A small network was shown many inputs. Here are its activations along a few directions, one row for each input.
In each table, some parts of the input vary, and every possible input appears once, in random order.
Descriptions start from the smaller parts, as in this example, which fits no table here: ring(8) and (point or (values(2) and line(4)) or ring(9)).
Shared parts are said once, and a part with two or three values counts as separate values.

Other details of the inputs vary at random and push rows far along two fixed directions, the same in every table; ignore that.

Table:
r1: [-4 -6  3  7 -2 -1  3 -3 -3  8 -3 -5  3]
r2: [ 24  31   1   8   0 -19  -6   3  -8 -33  14   8 -24]
r3: [ 15  24  -1   5   1 -16 -12   7  -1 -36  13   2 -23]
r4: [  1  -6   1  -4  -3   2   8  -7   4   0 -11  -3   1]
r5: [ 12  20   6   8  10 -19  -9   6  -5 -28   7   7 -19]
r6: [ 4 -5 -1 -1 -3 -1 11 -2 -3  4 -6  6  9]
r7: [  1  -4  -2  -7  -5   1   2   3   6   0 -11   5   5]
r8: [-4 -7  1  5 -2 -4  2  3 -3  6 -2  3  7]
r9: [ 0 -4 -3  1 -7  5  2  4 -1  5  0  1  5]
r10: [  0  -8  -1  -2  -2   6   2  -2   6   2  -3 -11  -2]
r11: [-5 -9 -2  0 -4  7 -3  3  5  4 -2 -4 -5]
r12: [-7 -7  0 -2 -5 -1 -4  7  6  3 -6  3  2]
r13: [ 1 -3 -4 -7 -7  6  2  1  5  1 -9  2  0]
r14: [-4 -8  1  1 -1  4 -2 -1  6  5 -4 -9 -5]
r15: [-4 -3 -1  4 -6  3 -1  5 -1  8  0  3  1]
r16: [ 0 -2  3  5  7  6  3 -1 -2 13 -2 -4 -1]
r17: [ 0 -5 -2  1 -6 -1  3  6  0  5 -2  4 10]
r18: [ 4 -6  6 -8  6 -5  6 -6 -7 15  0  6  4]
r19: [ 3 -2 -2 -3 -5  0  7  2  0  6 -7  7  9]
r20: [ 2 -6 -4  2 -5  7  4  1 -1  6  3 -4  1]
r21: [-3 -5  0  0  4 10 -1  4  2  7 -5 -1 -5]
r22: [-3 -5  3  5  5  0  4  3 -4  9 -5  6  8]
r23: [ 3 -5  0 -5 -2  6  6 -6  6  3 -8 -7 -3]
r24: [ -1  -7   2  -6  -2   6 -10  -1   1   3   1   3   6]
r25: [ 1 -7  1  4 -3  0  7 -4 -3  4 -3 -6  6]
r26: [ 1 -8 -1  3 -4 -2  7  2 -3  3 -2  2 10]
r27: [  1  -7   0  -5  -4   0   6  -1   3  -1 -10   4   5]
r28: [-2 -3  4  6  6  2  4 -2 -5 10 -6 -1  4]
r29: [ 25  25   6  13   4 -20  -6   0  -7 -31  20  -6 -26]
r30: [-5 -3  0 -2  2  7 -3  7  2  6 -7  4 -2]
r31: [-2 -6  1  5 -1  3  2 -2  0 11  1 -8 -1]
r32: [  1  -7   1 -10   0   6 -11  -1  -3   4   0   2   5]
r33: [-95  59 -91 -36  48 -16  17 -42   2 -18  46 -10  37]
r34: [-5 -4  2 -2  3  2 -3  8  3  5 -9  6  2]
r35: [-2 -7 -2 -4 -6  1 -1  7  6  0 -6  1  6]
r36: [-1 -3  0  4  5  8  2  2 -3 11  0  1 -1]
r37: [-7 -6 -2 -2 -6  5 -5  6  4  4 -4  1 -2]
r38: [ 27  30   1   9   3 -18  -4  -1  -7 -33  17   3 -28]
r39: [ 15  29  11   6   4 -16 -18   1  -1 -36  21   1 -21]
r40: [ 18  26   7  13   8 -15 -11   8  -9 -23  13   9 -23]
r41: [ 1 -2  5  1 -3  5 -4 -3  0  8  7  2 12]
r42: [-1  1  8  1 -3  7 -2 -3 -1  8  8 -1 10]
r43: [-4 -5  0  4 -4 -3 -1  6  0  8 -1  5  6]
r44: [ 3 -6 -4 -5 -5  9  4 -2  5  1 -7 -2 -3]
r45: [-1 -9 -4 -2 -5  9  0  2  5  0 -2 -5 -2]
r46: [-2 -9  2  0 -3  2  3 -3  3 -1 -7 -7  2]
r47: [-2  2 13  0 -3  9  1 -2 -3 10  8 -4  9]
r48: [ -5  -5   4   2   5   3   1  -1   0   5 -10  -3   0]
r49: [ 12  19   7  11   4 -21 -11   0  -3 -32   9  -3 -24]
r50: [-6 -9  1  0 -3 -3 -1  4  3  1 -6  2  3]
r51: [-5 -1 12 -5 -4  9 -3 -1  3  4  3 -5  5]
r52: [-2 -6  4 -4 -3  7 -7 -1  6  2  2  0  8]
r53: [ 3 -4  1 -5  1  5 -7 -3 -9 10  4  4 10]
r54: [-2 -6 -2  5 -3  5  1  1 -1  9  3 -2 -2]
r55: [-3 -2  2  4  3  1  0  6 -2  9 -4  8  6]
r56: [ -2 -10   0  -2  -4  -1   3   3   3  -2  -6   0   6]
r57: [-2 -4  3  1  6  7  0  0  3  7 -6 -6 -5]
r58: [ 6 -2  0 -1 -2  5 11 -8  1  9 -4 -6  0]
r59: [  0  -8   5 -13   4  -3   2  -5  -1   8  -4   4   0]
r60: [ 5 -3  2  1 -2  1 12 -8 -2  5 -7 -2  4]
Description of these inputs: values(2) and (point or line(5) or (line(4) and ring(6))).
The inputs of r49 and r1 match in every part but the values(2) part. If r10 is changed in the same way as r49 into r1, which row does it become? -> r29
The inputs of r57 and r16 match in every part but the values(2) part. If r56 is changed in the same way as r57 into r16, which row does it become? -> r26
Start at r53 and move only the line(5) part, one step at a time. The first step leads to r33. Which rows follow, in order? -> r41, r42, r47
Change only the values(2) part in r40. List by row number the other rows that result. -> r30

Table:
r61: [-1 -7  3 -1 -4  5 -4  3  9 -5 -8 -6 -9]
r62: [ 1 -8  2  0 -5  4 -3  3  7 -4 -6 -7 -8]
r63: [ 2 -7  2  1 -8  1  0  3  6 -4 -7 -5 -5]
r64: [-101    8  -72  -35   32   12   29  -29    6   36   10   -7   62]
r65: [  8  -5   4   5   0   0  10  -7   1   1  -7 -10  -7]
r66: [11  0  3  6  1  2 11 -7 -4  6 -2 -6 -6]
r67: [ 4 -5  1  1 -3  7 -2  3  3  0 -2 -3 -6]
r68: [ 13   0   9   2   0   1   8 -11  -7   7   4  -4   2]
r69: [ 5 -4 -1  1 -3  0  2  4  0  0 -8  4 -2]
r70: [ 2 -1  8  6 -1 -1 -4  5 -6  8  5  7  8]
r71: [ -1  -1  10   3   2   5 -11   4  -2   7   4   1   0]
r72: [ 2 -6  1  1 -7 -1  3  5  5 -5 -9 -2 -3]
r73: [  2  -8   1  -2  -2  -3   2   5   4  -4 -14   2  -5]
r74: [ 6 -4  5 -4 -2 -3 -1  2 -1  1 -5  8  3]
r75: [ 6 -3  5 -1 -8  2 -3  0  0  1  3  1  3]
r76: [  6   2  12   9   6   1   4  -6 -13  15   8   0   4]
r77: [ 7 -2  5 -1 -7  0  0  2 -1  0  1  5  7]
r78: [ 2 -4  3 -1 -3  8 -4  3  5  0 -4 -3 -8]
r79: [ 5 -4  1  2 -6  3  1  2  2  1 -3 -1 -4]
r80: [ 6 -3  3 -2 -4 -2 -2  1 -2  0 -3  7  6]
r81: [ 1 -2  8  3  4 -4 -4  5 -6  9  0 11  5]
r82: [ 6 -3  0  2 -6  2  3  4  1  0 -5  2 -1]
r83: [  5  -5   0  -1  -1  -1   3   5   1   1 -10   5  -4]
r84: [ 2 -1  8  6 -1  1 -6  4 -6  9  7  4  5]
r85: [ 5 -5  5 -3 -4  6 -6  1  1  1  3 -2  1]
r86: [ 1 -2  8  4  2  5 -9  4 -4  8  7  1  2]
r87: [ -7  83 -38   2  33 -58  -9 -10  -6 -91  42   0 -41]
r88: [ 2 -3  6 -4 -4  7 -8  1  4  0  0 -2 -1]
What do these inputs look like to the network? -> line(4) and (point or line(6))
Change only the line(6) part in r82. List by row number the other rows that result. -> r67, r69, r78, r79, r83
Which other rows agree with r85 in the line(4) part? List them by row number. -> r68, r74, r75, r77, r80, r88

Table:
r89: [-50  20 -53 -11  28  -1  41 -33  -1  12   6 -19  18]
r90: [  3 -13  16  14   5  11   8  -8  -9  31   1 -10   6]
r91: [ 55  23  49  30   5 -17 -33  19 -21 -22  24  14 -37]
r92: [  9 -12  19   5  -6  16   6 -12  -9  28   7  -9  15]
r93: [-68  44 -70 -32  24 -25  13 -15   9 -33  21   7  27]
r94: [-78  46 -74 -24  38 -28  15 -10   7 -28  14   5  18]
r95: [ 49  15  40  29  -2 -26 -40  33 -15 -30  12  26 -37]
r96: [ 18 -96  39  -9 -56  71  -6  19  32  58 -58 -19  14]
r97: [-43  41 -44 -12  24 -12  -8 -11  21 -52  19 -28 -35]
r98: [-14 -44  -9 -14 -15  32  36 -19   7  55 -27 -14  40]
r99: [ 16   6  14   2  -9 -12 -30  15  -6 -16  14  22   2]
r100: [ 57  26  48  20  -5 -15 -36  13 -19 -26  31  15 -30]
r101: [-16 -68  -6 -25 -25  37  37  -8  14  64 -52  -2  47]
r102: [ 62  10  32  26  -6 -30  -4  15 -10 -41 -12  12 -48]
What do these inputs look like to the network? -> values(2) and (point or ring(6))
The inputs of r89 and r98 match in every part but the values(2) part. If r94 is changed in the same way as r89 into r98, which row does it become? -> r93
Change only the values(2) part in r92. List by row number the other rows that result. -> r90

Table:
r103: [-1  0  7  3  2  4 -7  5 -6 10  2  8  6]
r104: [ -5 -10   2   0  -8   2  -6  11   5  -2  -6   2  -1]
r105: [ 5 -7  5 -9 -4  5 -2  0  2  2 -6  4 -1]
r106: [ 4 -3  7  7  3  6  3  2 -5 11  0  0  0]
r107: [-101   38  -91  -41   47   -5   33  -42   12   -5   15  -20   33]
r108: [ 3 -3 12  0 -2  2 -5  1 -4  9  2  2  9]
r109: [ -1  -9   2   3   0  -1   3   3   7   1 -13  -4  -7]
r110: [ 4 -6  9  0 -3  1 -6 -4 -5  7  6  2  9]
r111: [ 7 -5  3 -6 -4  6  6 -5  3  2 -9 -5 -7]
r112: [ 2  0  8  6  1  5  6 -2 -3  9  1 -1  2]
r113: [ 5 -7  2 -7 -9  8 -4  3  6  0 -1  1  2]
r114: [ 0  1 11  3 -1  3 -4  2 -3  9  2  7  8]
r115: [ 12  -5  -1   5  -7  -5  14   1  -4   3 -10   5   4]
r116: [ 3 -4  1  7  3  5  1  2 -5 13  3 -1 -3]
r117: [ 6 -4 10  4 -1  3  5 -3 -4  9  2 -7  3]
r118: [  3  -7  -1   3 -10   9   0   3   7  -2  -6  -8  -4]
r119: [ 2 -4  5  4  0  3 -9  7 -6 14  4  8  2]
r120: [ 7 -6  0 -3 -9  9  3 -2  7  0 -4 -7 -4]
r121: [-3 -9  3 -1  0 -3 -4  8  5  0 -9  4 -1]
r122: [ -3 -10   1   5  -8   3   1   5   6  -1 -10  -6  -6]
r123: [  2  -7   3  -5   3   1  -3   3   2   1 -11   5  -1]
r124: [ 9 -7  1  1 -8 -6  6  6 -4  3 -7 13 10]
r125: [  1  -8   1  -1 -10   8  -7   9   6  -1  -3   1   3]
r126: [ 39  81   0  22  25 -60 -21 -10 -20 -92  57  -2 -57]
The inputs of r124 and r115 match in every part but one. If r123 is changed in the same way as r124 into r115, which row does it become? -> r107
What do these inputs look like to the network? -> values(2) and (point or line(5) or ring(6))
Start at r116 and move only the line(5) part, one step at a time. The first step leads to r106. Which rows follow, in order? -> r112, r117, r126
Change only the line(5) part in r110. List by row number the other rows that result. -> r103, r108, r114, r119
